A small network was shown many inputs. Here are its activations along a few directions, one row for each input.
In each table, some parts of the input vary, and every possible input appears once, in random order.
Descriptions start from the smaller parts, as in this example, which fits no table here: one of 3 separate values, together with either a single point or one of 11 places around a ring or (one of 4 places along a line, together with one of 5 places around a ring).
Shared parts are said once, and a part with two or three values counts as separate values.
In the rows, 128 means zero.

Other details of the inputs vary at random and push rows far along two fixed directions, the same in every table; ignore that.

Table:
row 1: [142 171 133 101 137 138 176 127 154 143 157 118]
row 2: [113 109  95 135 122  92 146 124 107 134 159 180]
row 3: [127 137 117 122 132 113 161 123 130 141 160 142]
row 4: [119  53  99 140 119  95  66 144  98 120  80 145]
row 5: [133  89 149 134 123 124  87 144 132 112  78  83]
row 6: [139  26  88 157 116  67  65  97  71  89  80 191]
row 7: [118 167 139 122 133 161 177 125 145 149 158 119]
row 8: [123 176 105 119 134 136 156 136 129 148 166 133]
row 9: [144 145 142  98 143 137 159 128 154 133 135 105]
row 10: [154  23 143 146 121 132  44 100 113  84  18 106]
row 11: [143  93 163 114 128 129  85 140 150 116  84 100]
row 12: [152 114 164  99 149 154 103 141 147 135  64  52]
row 13: [ 89  91  61 177  98  74 101 136  86 107 173 201]
row 14: [116 119 117 141 125 134 140 124 133 137 141 136]
row 15: [106 138  49 170 132  89 125 100  61 119 170 222]
row 16: [145 110 165 108 140 166 120 133 167 121  82  70]
row 17: [123  83 113 161 109 100  73 109  85  81  86 143]
row 18: [157 121 188  99 132 152  97 141 172 124  75  67]
row 19: [130 132 125 117 131 117 152 129 132 137 140 142]
row 20: [126 179 151 119 134 141 158 126 148 150 167 119]
row 21: [120 182 142 128 126 147 166 140 132 140 160 111]
row 22: [126 182 154 118 132 144 159 132 149 147 161 129]
row 23: [115 171 114 120 138 137 159 134 117 154 162 132]
row 24: [126 178 156 116 130 143 160 130 143 150 162 126]
row 25: [155 113 159  95 149 155  98 145 152 127  62  56]
row 26: [114 125 121 137 124 137 144 129 134 133 136 142]
row 27: [134 163 147 123 124 147 139 144 146 125 133  92]
row 28: [109 143  85 163 108  93 124  90  75 120 193 227]
row 29: [121 186 144 127 127 148 165 140 139 137 157 108]
row 30: [121 123 114 135 120 136 137 129 139 129 141 140]
Description of these inputs: one of 5 separate values, together with either a single point or one of 5 places around a ring.
Question: Changing only the choice among 5 separate values turns row 11 into row 25. The same change can be made to row 18. Which row results?
Answer: row 8
Question: List by row number the other rows that have the choice among 5 separate values in common with row 6.
Answer: row 1, row 2, row 3, row 9, row 19
Question: Change only the choice among 5 separate values in row 12. List by row number the other rows that result.
Answer: row 3, row 5, row 14, row 20

Table:
row 31: [151 181 159  97 159 175 173 103 138 158 112 108]
row 32: [118  89 108 171  97  94  79 135  95  92 114 137]
row 33: [170 202 189  89 160 177 210 110 168 135 122  57]
row 34: [155  52 132  75 169 136 101 175 184 150  43  34]
row 35: [110  86  80 156 106  85  50 131  78 108 105 182]
row 36: [ 97 218 117 140 129 151 160 123 112 160 203 159]
row 37: [ 67 169  58 181 112 135 160 110  78 147 225 224]
row 38: [170  47 178 108 137 126  96 121 149  98  18  83]
row 39: [ 95  51  92 187  93  98  86 125 105  90 126 172]
row 40: [ 94  26  67 198  87  88  51 135  64  76  88 165]
row 41: [ 94 143 102 113  99  84 181 143 124 155 240 197]
row 42: [114 180  88 128 139 128 204  87 131 162 237 210]
row 43: [155  78 146 107 145 141  92 116 115 120  24  94]
row 44: [ 94 165 111 165 110 113 150 128 127 136 205 187]
row 45: [145 184 164 123 132 164 136 140 133 123 112  68]
row 46: [100 109 119 167  97  98 112 134 112 107 159 168]
row 47: [104 168  85 141 134  95 139 104  75 155 205 213]
row 48: [121 155 157  89 151 190 168 196 203 173 119  16]
row 49: [120  70  83 146 118  70  64 116  61 105 107 169]
row 50: [125  59 109 163 100  72  52 140 105  74  96 158]
row 51: [134 239 119 120 145 130 204 112 102 143 213 130]
row 52: [102  83  90 173 109 124  85 127  85  99 102 135]
row 53: [165  22 121 107 141 132  45 101 111 103   4  91]
row 54: [129 119 184 131 125 177 122 131 174 121  96  69]
row 55: [155 145 175 107 147 156 172 112 164 138 106 104]
row 56: [123  89  39 159 125  81 124  98  70 102 147 196]
row 57: [119 189  82 130 146 137 197  86 119 165 225 205]
row 58: [ 97  52 116 171 109 133  65 123 107 116  98 158]
row 59: [109 100  69 167 108  50 106 109  63 106 168 203]
row 60: [160 148 148 100 148 152 175  95 164 130 136 106]
row 61: [118 227 117 124 135 145 156 123 119 154 196 165]
row 62: [161 193 202  92 145 178 126 136 174 147  98  69]
row 63: [156 202 196  93 144 170 146 138 181 145 123  80]
row 64: [169 159 168  90 157 170 176  99 178 143 126  92]
row 65: [122 147 172 130 131 185 144 128 172 140 126  91]
row 66: [129 157 155 124 137 198 128 121 143 133  90  62]
row 67: [173   8 139 113 134 113  60 103 134  80  19  83]
row 68: [176  59 155  91 153 156  69 102 135 123  24  84]
row 69: [145 154 171 103 146 133 134 115 145 147 141 122]
row 70: [140  50 144  79 158 107  79 203 164 154  44  38]
row 71: [108  99  59 174  93  61  74 136  67  91 137 199]
row 72: [ 79 198  95 113 137 140 190 193 157 189 218 116]
row 73: [159  68 179 113 130 107  78 123 141 116  71 107]
row 74: [154 115 158 115 134 140  63 147 125  96  40  67]
row 75: [141 147 145  79 128 153 198 132 184 157 167 113]
row 76: [146 201 176 115 128 148 155 136 167 123 149 102]
row 77: [105 204  81 135 134 104 166 104  77 158 217 196]
row 78: [121 144 133 135 126 145  95 134 114 126 106 105]
row 79: [152 168 143 116 144 147 180 110 132 124 123 102]
row 80: [134  56 158 152 113 143  75 132 139  77  50  70]
row 81: [132 183 208  81 115 183 176 170 207 157 145  46]
row 82: [148 178 186 124 136 197 154 126 164 119  99  21]
row 83: [105 117  81 105 150 101 169 178 144 168 149 132]
row 84: [138  83 169  94  97 120  97 177 179 121  92  97]
row 85: [167 183 206  84 162 169 143 115 159 160 107  64]
row 86: [112 156 101 139 138 119 179 100 109 156 173 203]
row 87: [131 207 190 114 143 188 155 131 165 158 141  87]
row 88: [ 92   5 119 150  73 107  77 169 137 106 105 141]
row 89: [111 178 113 144 114 109 153 125 130 130 203 190]
row 90: [170 191 150  79 170 185 172 107 148 140 105  58]
row 91: [115 161  88 163 109  92 131 128  99 110 180 177]
row 92: [127 203  93 131 141 130 210 107  99 132 180 164]
row 93: [ 84  71  53 137 115  66  83 202 129 143 137 162]
row 94: [105 180 105 156 121 127 133 132  90 127 163 139]
row 95: [108  76 103 122  98  89 161 144 138 134 157 192]
row 96: [125 113  43 157 121  86 153  91  83 114 176 203]
row 97: [147  75 148 127 127  91  83 118 116  96  94 113]
row 98: [133  31 129 142 112  61  59 121 101  95  91 162]
row 99: [147  59 158 118 139 121 100 113 138 124  60 133]
row 100: [122 209  92 126 146 137 205 104  95 141 178 165]
row 101: [121 132 169 134 118 141 109 137 148 136 122 113]
row 102: [ 98  49  78 192  83  60  60 140  74  82 136 190]
Question: Describe the family of inputs behind these rows.
Answer: one of 6 places along a line, together with either one of 2 separate values or one of 10 places around a ring
Question: Changing only the place on the line of 6 turns row 66 into row 43. The same change can be made to row 37. Which row results?
Answer: row 31
Question: Change only the choice among 2 separate values in row 81. List by row number the other rows that result.
Answer: row 72
Question: A walk changes only the place on the ring of 10. It starts at row 42 and steps to row 57. List the rest of the walk in order.
Answer: row 68, row 53, row 90, row 56, row 96, row 67, row 60, row 64
Question: List by row number the other rows that have the place on the line of 6 in common with row 62.
Answer: row 35, row 50, row 61, row 63, row 71, row 74, row 76, row 84, row 89, row 91, row 93
Question: Change only the choice among 2 separate values in row 95. List by row number the other rows that result.
Answer: row 83

Table:
row 103: [128 214 114 125 135 121 168 110 122 146 202 171]
row 104: [112 133  78 148 120  86 107 132  78 119 147 159]
row 105: [156 150 145  97 164 167 157 126 145 131  93  54]
row 106: [156 172 174  95 153 162 126 125 135 149  96  71]
row 107: [152 154 202 121 124 170 145 116 166 117 109  78]
row 108: [ 77 113  41 191  96  90 117 127  58 100 179 209]
row 109: [135  29 107 128 135 113  71 114 101 117  55 134]
row 110: [124 143 178 113 129 167 140 171 189 150 123  54]
row 111: [129  94 110 136 116  99 142  97 118 122 143 177]
row 112: [152 162 180 115 133 184 129 115 162 117 106  73]
row 113: [ 99 208 106 164 130 152 181 116 114 146 196 171]
row 114: [148  55 155 137 114  79  59 126 117  96  67 142]
row 115: [ 92 192 106 110 125 113 180 168 146 165 225 156]
row 116: [145  25 115 125 128 106  66 110 117  99  55 140]
row 117: [115  76 110 114 117 113 131 168 153 146 125 132]
Question: Describe the family of inputs behind these rows.
Answer: one of 3 separate values, together with either a single point or one of 4 places along a line
Question: Changing only the choice among 3 separate values turns row 112 into row 116. The same change can be made to row 113. Which row results?
Answer: row 109
Question: List by row number the other rows that have the choice among 3 separate values in common with row 103.
Answer: row 104, row 106, row 114, row 115
Question: Change only the choice among 3 separate values in row 110. List by row number the other rows that result.
Answer: row 115, row 117
